These are the activations of a small neural network, seen along a few directions. Each row is one input.
Each table varies a few parts of the input and shows all the possible inputs, shuffled.
A made-up example of a description, with smaller parts first: one of 4 places along a line, together with either a single point or one of 11 places along a line or (one of 3 separate values, together with one of 8 places around a ring).
Shared parts are said once, and a part with two or three values counts as separate values.
(in the rows, 128 means zero)

Rows:
r1: [172 115 196 137 100  90 134 107  71 109  87]
r2: [ 84 113 103  64 187 128 131 148 186 104  97]
r3: [ 91 174  57 147 192 145  94 161 184 142 186]
r4: [163 193 190 216 109 119  86 159  54 115 229]
r5: [ 72 194  96 145 195 158  85 200 167 107 238]
r6: [ 68 143  87 102 186 127 121 191 161 112 144]
r7: [192  91 162 142  66 115 146  68  96 137  56]
r8: [171  51 171 100  28 133 191  43  92 161  57]
r9: [181 169 152 220 106 105  92 120  71 149 177]
r10: [159 143 179 171  99  87 121 149  47 117 136]
r11: [ 82  55  76  24 116 174 191  82 201 153  65]
r12: [102  95  68  68 152 155 145 108 208 131  65]
Q: What is each input in this table made of?
A: one of 2 separate values, together with one of 6 places along a line
Q: Change only the choice among 2 separate values in r2. List by row number the other rows that result.
A: r1

Rows:
r13: [148 124 161 128 120 114 129 120 112 107  97]
r14: [149 116 165 126 124 110 126 118 114 111 101]
r15: [139 130 113 148 111 127 131 102 118 165 145]
r16: [ 93  69  95  37 141 134 166 107 186 120  39]
r17: [144 129 105 156  98 139 129 118 120 152 136]
r18: [132 156 126 146 150 126  99 155 131 104 142]
r19: [149 121 164 120 129 106 129 111 108 115 105]
r20: [113 131 140 123 122 126 137 134 107 138 160]
r21: [120 149 112 148 143 117 111 167 116 119 141]
r22: [118 131 132 130 109 138 135 150 109 126 151]
r23: [127 157 130 147 155 123 104 149 133 107 142]
r24: [116 148 119 140 158 104 114 152 114 132 149]
r25: [140 124 113 154 107 132 130 109 125 161 141]
r26: [ 98  83  57  68 136 175 157  87 207 160  78]
r27: [125 139 150 129 122 144 127 132 126 114 152]
r28: [125 137 154 121 131 136 126 123 122 122 161]
r29: [152 130 126 153 115 142 119  97 141 146 141]
r30: [130 137 146 129 117 148 124 139 124 110 152]
r31: [ 74 107  65  53 184 142 144 143 214 125  84]
r32: [115 151 115 148 148 113 115 161 118 123 141]
r33: [156 136 118 154 106 150 118 106 136 137 137]
r34: [128 150 134 145 160 118 101 147 136 111 146]
r35: [138 109 151 128 117 101 138 130 100 127 100]
r36: [152 136 126 147 119 138 120  90 134 150 146]
r37: [153 123 157 128 114 118 125 126 109 103  97]
r38: [136 117 146 130 112 105 141 132  97 123  96]
r39: [139 132 109 156 102 136 133 111 122 157 136]
r40: [128 155 133 139 165 114 103 141 129 116 150]
r41: [141 115 143 129 107 109 137 138  95 119  96]
r42: [114 125 140 129 118 130 135 141 114 134 156]
r43: [ 72  83  83  41 146 166 169 119 200 126  97]
r44: [113 133 136 131 114 134 138 143 111 130 151]
r45: [137 115 150 122 121  96 140 123  93 131 104]
r46: [151 137 122 155 111 146 122  99 138 141 137]
r47: [126 131 154 127 126 140 124 130 129 118 156]
r48: [117 143 120 146 153 109 112 159 121 127 145]
Q: Changing only one part turns r43 into r16. The same change can be made to r44. Which row results?
A: r38
Q: What is each input in this table made of?
A: one of 4 separate values, together with either a single point or (one of 2 separate values, together with one of 4 places along a line)
Q: Change only the place on the line of 4 in r28. List by row number the other rows that result.
A: r27, r30, r47
Q: List by row number the other rows that have the choice among 4 separate values in common with r24.
A: r18, r21, r23, r31, r32, r34, r40, r48
Q: A walk changes only the place on the line of 4. It starts at r19 and steps to r14. List the rest of the walk in order.
A: r13, r37

Rows:
r49: [156 140 134 165 117 126 112 111 123 139 141]
r50: [140 132 141 146 111 118 126 136  98 130 144]
r51: [148 135 142 149 107 137 122 117 113 135 156]
r52: [129 120 106 111 126 146 137 101 156 138 115]
r53: [109 108 118 104 117 148 149 119 144 138 119]
r54: [144 147 151 146 128 112 115 139 102 108 126]
r55: [106 108 133  92 133 128 147 124 139 127 114]
r56: [122 119 104 112 127 142 139 113 146 138 107]
r57: [147 138 146 155 135 103 111 128 107 127 129]
r58: [126 112 102 121 131 137 133 114 153 141 101]
r59: [120 119 119 101 144 123 137 118 141 127 102]
r60: [152 146 136 156 113 132 118 111 115 136 147]
r61: [ 56 170  60 115 213 152  96 190 196 112 193]
r62: [131 133 162 138 122 114 129 134  97 123 147]
r63: [133 114 104 120 130 141 131 102 164 141 109]
r64: [148 141 150 155 132 107 108 140 109 111 120]
r65: [132 132 148 146 107 120 134 137  98 130 148]
r66: [116 107 112 101 122 132 144 127 139 134 111]
r67: [117 110 129  93 135 131 137 136 141 110 103]
r68: [149 138 131 166 119 122 113 123 112 138 133]
r69: [140 135 149 149 104 138 130 117 113 134 160]
r70: [146 144 133 157 114 127 120 122 105 135 139]
r71: [121 118 105 108 128 128 142 121 141 134 103]
r72: [143 144 148 146 131 108 118 127 100 124 135]
r73: [125 112 104 118 133 123 136 122 148 137  97]
r74: [123 109 113 103 119 151 140 107 154 138 123]
r75: [126 115 121 110 145 121 129 131 151 114  88]
r76: [114 108 126  93 137 127 140 124 139 127 110]
r77: [108 110 137  93 131 133 145 136 140 110 106]
r78: [140 136 158 138 123 117 118 145 100 107 135]
r79: [144 143 134 153 116 113 122 130 100 131 135]
r80: [107 107 120 100 118 134 152 127 139 135 114]
r81: [148 137 133 162 120 108 116 131 107 134 129]
r82: [124 113 117 110 148 117 131 119 149 130  96]
r83: [122 121 123 101 140 126 135 130 143 111  94]
r84: [139 133 154 139 126 113 121 133  97 123 143]
r85: [132 135 165 138 120 119 126 145  99 107 139]
r86: [115 109 121 103 115 152 147 107 154 138 126]
r87: [117 108 110 104 120 146 141 118 144 138 115]
r88: [141 133 139 150 109 132 123 128 103 134 148]
r89: [ 85 201  93 160 201 138  79 205 156 117 226]
r90: [134 133 146 150 106 134 131 128 103 134 152]
Q: What is each input in this table made of?
A: one of 2 separate values, together with either a single point or (one of 4 places along a line, together with one of 5 places along a line)
Q: Changing only the choice among 2 separate values turns r51 into r74. The same change can be made to r81. Which row results?
A: r73
Q: Changing only the choice among 2 separate values turns r63 into r49. The same change can be made to r76. Which row results?
A: r84
Q: Change only the place on the line of 5 in r54. List by row number the other rows that result.
A: r60, r70, r72, r79
Q: Change only the place on the line of 4 in r59. List by row number the other rows that result.
A: r55, r76, r82
